A small network was trained on invented records. Each row is its activation on one of them, seen along a few directions.
After each row come some of the record's fields: GEZE, LILE, VONA, NOP, ZAM.
Not every record has every field; a missing one is written none.
The largest differences between rows may come from other fields.
In the rows, zero is written as 128.
[123 148 134 144 120 106 152 162 164  96 146 153 114 116 120 137 156 134
 126 133 133 125 162 152]	GEZE is kivaz, LILE is mifi, VONA is miv, NOP is dizo, ZAM is feli
[119  86  97 117 105 124 154 146 122  78  39 180 137 177 157 164 136 118
 141 151 160 114 152 121]	GEZE is fivet, LILE is fekos, VONA is miv, NOP is bis, ZAM is mimu
[157 141 151 112 143 158  88  97  90 154 145  52 124 106 136  95 105 130
 101 132 123 122 141 118]	GEZE is sig, LILE is rane, VONA is vegus, NOP is bis, ZAM is mimu
[130 126 121 137 149 141 143 133 127 157 150 104 117 107 148  99 131 158
 127 131 136 150  95 114]	GEZE is fop, LILE is none, VONA is ruk, NOP is dizo, ZAM is fidu
[144 132 133 124 126 102 162 117 124 135 107 158 114 145  95 128 120 148
 143 143 123 124 134 132]	GEZE is zevi, LILE is mifi, VONA is nen, NOP is dizo, ZAM is feli
[ 80 184  89 150 196 158 104 150 117 163 217  63 142  29 113 135  78 120
 151  95  89 165 118 134]	GEZE is mis, LILE is none, VONA is tati, NOP is dizo, ZAM is fidu
[ 90 155 113 128 143 138 126 135 139  81 112 131 142 135 126 146 130 116
 154 127 162 103 137 157]	GEZE is kivaz, LILE is fekos, VONA is miv, NOP is bis, ZAM is fidu
[133 150 141 118 134 122 152 148 149  81 131 121 129 131 130 116 157 139
 124 136 134 158 151 155]	GEZE is kivaz, LILE is none, VONA is miv, NOP is bis, ZAM is feli
[151  76 133 126  90 125 101 142 106 133 100 112 129 144 121 108 111 117
 130 172 139 126 147 146]	GEZE is sig, LILE is fekos, VONA is tati, NOP is dizo, ZAM is mimu
[ 86 218 123 125 167 130 134 124 120 151 168  86 125  93 115 158 128 128
 127  92 128 128 138 152]	GEZE is kivaz, LILE is rane, VONA is nen, NOP is bis, ZAM is fidu
[201  91 168 108 149 161  85 112 135 187 128 115 113  91 127 112 143 168
 109 161 151 145 117 104]	GEZE is fop, LILE is mifi, VONA is ruk, NOP is dizo, ZAM is fidu
[196  97 154 134 126 128 121 125 113 108  69 143 130 159 161 120 118 147
 139 144 120  99 143 143]	GEZE is zevi, LILE is mifi, VONA is vegus, NOP is bis, ZAM is mimu
[178 107 147 126 141 155  97 129 140 127 144 100 131 137 122 114 136 127
 122 133 129 141 122  68]	GEZE is fivet, LILE is fekos, VONA is vegus, NOP is dizo, ZAM is fidu
[155 115 140 134 142 131 134 113 131 130  88 154 156 150 123 131 116 168
 124 140 129 113 139 129]	GEZE is zevi, LILE is mifi, VONA is nen, NOP is bis, ZAM is mimu
[160  99 137 105  93 108 167 128 140 106  79 150 126 189 123 146 121 155
 152 159 148 112 125 127]	GEZE is zevi, LILE is fekos, VONA is nen, NOP is dizo, ZAM is feli
[ 79 156 121 138 182 141 106 120 140 116 158 118 121  96 118 130  72 128
 146 103  80 156 124 141]	GEZE is mis, LILE is none, VONA is mep, NOP is dizo, ZAM is fidu
[ 41 143  99 149 134  81 115 152 132 118 128 177 125 116 145 186 102 106
 160  68 112 110  92 176]	GEZE is mis, LILE is mifi, VONA is ruk, NOP is dizo, ZAM is fidu
[151  97 155 106 156 129 116  92 102 158 156  95 134 123 108 106 115 159
 111 173 110 138 143 123]	GEZE is sig, LILE is none, VONA is nen, NOP is dizo, ZAM is mimu
[179  88 170 127  76 114 118 120 113 118  94 128 123 140 147 123 133 141
 111 152  94  92 124 121]	GEZE is sig, LILE is rane, VONA is vegus, NOP is dizo, ZAM is mimu
[149 156 121 154 151 174 101 118 146 138 176 105 134 136 117 125 165 122
 120 123  93 105 125 141]	GEZE is kivaz, LILE is mifi, VONA is vegus, NOP is bis, ZAM is feli
[182  79 154 105 134 142 117  96 107 129 131 119 118 120 129 102 111 139
 101 208 136 150 135 128]	GEZE is sig, LILE is none, VONA is miv, NOP is dizo, ZAM is mimu
[129 130 153 150 151 139 101 135 106 148 138 120 139 110 128 138 188 127
 101 140 131 117 115 115]	GEZE is kivaz, LILE is mifi, VONA is ruk, NOP is bis, ZAM is fidu
[ 20 225  65 165 124  59 193 163 152 115 129 146 139 135 134 159 118  98
 154  50 112 120 112 148]	GEZE is mis, LILE is rane, VONA is nen, NOP is dizo, ZAM is fidu
[187  39 180 108 119 113 116 110  94 125  97 107 120 144 124 124 140 171
 102 188 141 130 117 134]	GEZE is sig, LILE is none, VONA is ruk, NOP is dizo, ZAM is mimu
[ 87 118  94 124 116 107 180 161 150 101  67 210 113 143 148 171 151 106
 128 124 133  93 147 134]	GEZE is fivet, LILE is mifi, VONA is miv, NOP is dizo, ZAM is feli
[138 146 147 133 176 164 122  91 116 169 169  88 143 119 138  67 122 157
 111 156 114 149 139 129]	GEZE is gofug, LILE is none, VONA is nen, NOP is bis, ZAM is feli
[115 140 123 133 119 131 114 157 112 104 136 153 116 163 114 154 151 136
 105  84 127 115 121 154]	GEZE is kivaz, LILE is mifi, VONA is ruk, NOP is bis, ZAM is mimu
[138 141 114 101 123 143 121 119 103 131 154 113 135 110 156 121 135 139
  90 140 122 153 146 129]	GEZE is sig, LILE is none, VONA is miv, NOP is bis, ZAM is mimu
[182 108 157 126  90 140 122  88 149 124  96 133 138 136 139  86 149 134
 110 154 145 132 124 107]	GEZE is gofug, LILE is fekos, VONA is mep, NOP is bis, ZAM is feli
[147 132 129 132 135 129 101 116 123 126 138 155 101 138 122 104 101 128
 147 116 123 140 141 138]	GEZE is zevi, LILE is mifi, VONA is mep, NOP is dizo, ZAM is fidu
[ 87 126 107 123 117 113 131 164 154 152  84 161 144 168 151 166 154 105
 171  90 115 131 130 116]	GEZE is fivet, LILE is fekos, VONA is vegus, NOP is dizo, ZAM is mimu
[ 69 149  87 104 113  86 166 165 157  91 119 163 170 107 122 198 102  91
 139  70 139 109 100 141]	GEZE is mis, LILE is fekos, VONA is miv, NOP is dizo, ZAM is fidu
[215  59 193 132 106 156 107  91  78 131  82  95 108 135 139 111 140 162
  71 192 165 116 124 114]	GEZE is sig, LILE is rane, VONA is ruk, NOP is bis, ZAM is mimu
[107 124 129 130 120 152 161 136 153 119 107 149 132 148 113 113 131  98
 122 133 138 138 117 110]	GEZE is fivet, LILE is fekos, VONA is miv, NOP is bis, ZAM is feli
[110 155 102 112 155 145 137 144 134 181 173 102 122  96 147  99 126 150
 116  84 110  97 140 136]	GEZE is fop, LILE is mifi, VONA is vegus, NOP is dizo, ZAM is fidu
[193  74 147 154 101 131 116 111 101 156 111 115 123 111 123 118 136 136
 100 181 109 111 141 136]	GEZE is sig, LILE is mifi, VONA is tati, NOP is dizo, ZAM is mimu
[142 160  98 126 181 178 121 110 129 192 191  69 117  72 149 125 133 150
 146 104 103 150 134 134]	GEZE is fop, LILE is none, VONA is vegus, NOP is dizo, ZAM is fidu
[ 71 203 136 125 139 137 124 148 124 153 178 136 123  87 116 161 129  91
 131 114 109 143 116 140]	GEZE is kivaz, LILE is mifi, VONA is miv, NOP is dizo, ZAM is fidu
[150 103 138 113 102 134 142 110 122 122  77 160 153 152 142  89 143 128
 133 162 169 124 123 134]	GEZE is gofug, LILE is fekos, VONA is miv, NOP is bis, ZAM is feli
[ 82 109 102 112 107  89 155 150 150  95  47 207 127 142 155 163 161 101
 147  89 110  95 163 128]	GEZE is fivet, LILE is rane, VONA is mep, NOP is dizo, ZAM is feli
[ 73 177  86 142 135  99 149 159 126 141 134 178 168 133  84 163 124  68
 170  75  91 103 109 183]	GEZE is kivaz, LILE is mifi, VONA is tati, NOP is dizo, ZAM is mimu
[ 72 169  93 107 158 103 146 166 138  98 134 179 157 143 121 153 123  88
 139  46 138  82 122 191]	GEZE is kivaz, LILE is mifi, VONA is miv, NOP is bis, ZAM is mimu
[132 113 132 135 129 162 129 115 137 127 155 139 125 127 105 108 109 113
 138 162 136 131 118  96]	GEZE is fivet, LILE is fekos, VONA is miv, NOP is dizo, ZAM is fidu
[128 112 138 120 154 130 143 124 136 124 144 130 126 136 142  90 125 100
 132 158 114 135 115 124]	GEZE is fivet, LILE is none, VONA is miv, NOP is dizo, ZAM is mimu
[ 80 148 145 146 152 142 125 149  96 137 147 107 157 114  72 124 131  93
 141  94 133 137 157 150]	GEZE is kivaz, LILE is rane, VONA is tati, NOP is bis, ZAM is mimu
[ 48 133 114 146 130  94 136 152 129 112 124 171 125 120 135 195  99 102
 146  64 119 110  91 164]	GEZE is mis, LILE is rane, VONA is ruk, NOP is dizo, ZAM is fidu
[164  77 168 126 129 137 117 102 104 119 110 119 120 164 151  81 157 174
  85 185 143 156 113 103]	GEZE is gofug, LILE is none, VONA is ruk, NOP is bis, ZAM is feli

Here are new rows. What are their fields?
[129 103 164 105 106  76 143 145 122  71  98 135 128 156 134 144 122 108
 131 156 171 126 149 152]	GEZE is kivaz, LILE is rane, VONA is miv, NOP is dizo, ZAM is mimu
[ 99 202  95 144 141 117 133 162 129 112 183 138 148  90 110 125  91 130
 146 102 113 142  90 117]	GEZE is mis, LILE is mifi, VONA is miv, NOP is dizo, ZAM is fidu
[155 118 127 106 112  95 126 148 151 122  87 153 116 177 133 130 131 139
 152 124 114 112 128 148]	GEZE is zevi, LILE is mifi, VONA is vegus, NOP is dizo, ZAM is feli
[146 108 113 107 101 108 123 106 143 144 134 113 115 142 106 113 127 136
 127 172 126 109 134 114]	GEZE is sig, LILE is fekos, VONA is nen, NOP is dizo, ZAM is feli
[140 145 138 143 128 156 113 105 139 159 160  85 143 139 119  89 122 133
  84 154 119 138 152 100]	GEZE is gofug, LILE is fekos, VONA is nen, NOP is bis, ZAM is feli
[208  94 158 100 124 143  90 110 119 122 115 116 120 147 154 104 117 160
 117 217 115 109 131 111]	GEZE is sig, LILE is mifi, VONA is vegus, NOP is dizo, ZAM is mimu
[126 122 125 102 100 110 138 158 129 131 132 173 115 154 158 154 122 115
 107 128 125 120 147 145]	GEZE is sig, LILE is mifi, VONA is miv, NOP is dizo, ZAM is mimu
[ 56 152 112 122 153 124 117 146 153 136 196 125 144  89 112 166 105 132
 156  72 141 125 100 119]	GEZE is mis, LILE is fekos, VONA is ruk, NOP is dizo, ZAM is fidu
[ 63 129  92 110 107 104 161 166 164 106  58 206 122 151 142 183 150  88
 135  73 111 104 152 128]	GEZE is fivet, LILE is rane, VONA is mep, NOP is dizo, ZAM is feli
[174  72 153  95  83 139 131 112 132 100  93 156 131 156 156 139 116 129
 116 184 149 104 136 117]	GEZE is sig, LILE is fekos, VONA is miv, NOP is dizo, ZAM is mimu
[123 138 119 110 111  97 149 123 136 121  95 165 101 148 115 127 115 115
 156  98 120 135 140 138]	GEZE is zevi, LILE is rane, VONA is mep, NOP is dizo, ZAM is feli
[150 125 134 120 108 103 137 146  96  92  95 145 130 182 148 135 121 130
 137  93 138 113 130 130]	GEZE is zevi, LILE is rane, VONA is vegus, NOP is bis, ZAM is mimu
[144 172 118 138 135 120 117 127 123 129 145  92 158 118 116 140 148 158
 147 143 148 149 156 125]	GEZE is kivaz, LILE is fekos, VONA is nen, NOP is bis, ZAM is fidu
[144  93 139  92 127 127 143 128 115 120 129 135 129 129 133 128 114 138
 119 161 133 128 137 150]	GEZE is sig, LILE is none, VONA is miv, NOP is dizo, ZAM is mimu
[ 57 151 102 160 133 108 142 191 183 130 125 137 120 149 121 149 118 124
 151  67  85 105 125 133]	GEZE is mis, LILE is mifi, VONA is vegus, NOP is dizo, ZAM is fidu
[ 72 172  81 137 100 119 173 133 155 112 142 145 151 141  73 147 154 144
 141  73 114 117 142 147]	GEZE is kivaz, LILE is fekos, VONA is nen, NOP is bis, ZAM is feli
[ 64 100 111 135  87  97 131 158 133  76  86 180 142 140 155 198 111 112
 176  86 131 106 100 157]	GEZE is mis, LILE is fekos, VONA is ruk, NOP is dizo, ZAM is fidu
[182  78 163 117  99 151 108 111  84 119 105 104 126 125 153 119 156 158
  87 160 132 149 113 135]	GEZE is sig, LILE is none, VONA is ruk, NOP is bis, ZAM is mimu
[145  99 129  98 105 122 142 128 121 118 139 150 124 144 160 138 127 128
 113 156 121 137 147 137]	GEZE is sig, LILE is none, VONA is miv, NOP is dizo, ZAM is mimu
[138 108 160 134 147 125 116 118 112 143 161 135  95 151 125 119 124 117
 126 130 149 130 101 100]	GEZE is fivet, LILE is rane, VONA is ruk, NOP is dizo, ZAM is fidu
[170  97 157  98 151 143 113 105 109 140 152  88 127 134 142 104 115 155
 120 172 102 125 136 128]	GEZE is sig, LILE is none, VONA is vegus, NOP is dizo, ZAM is mimu
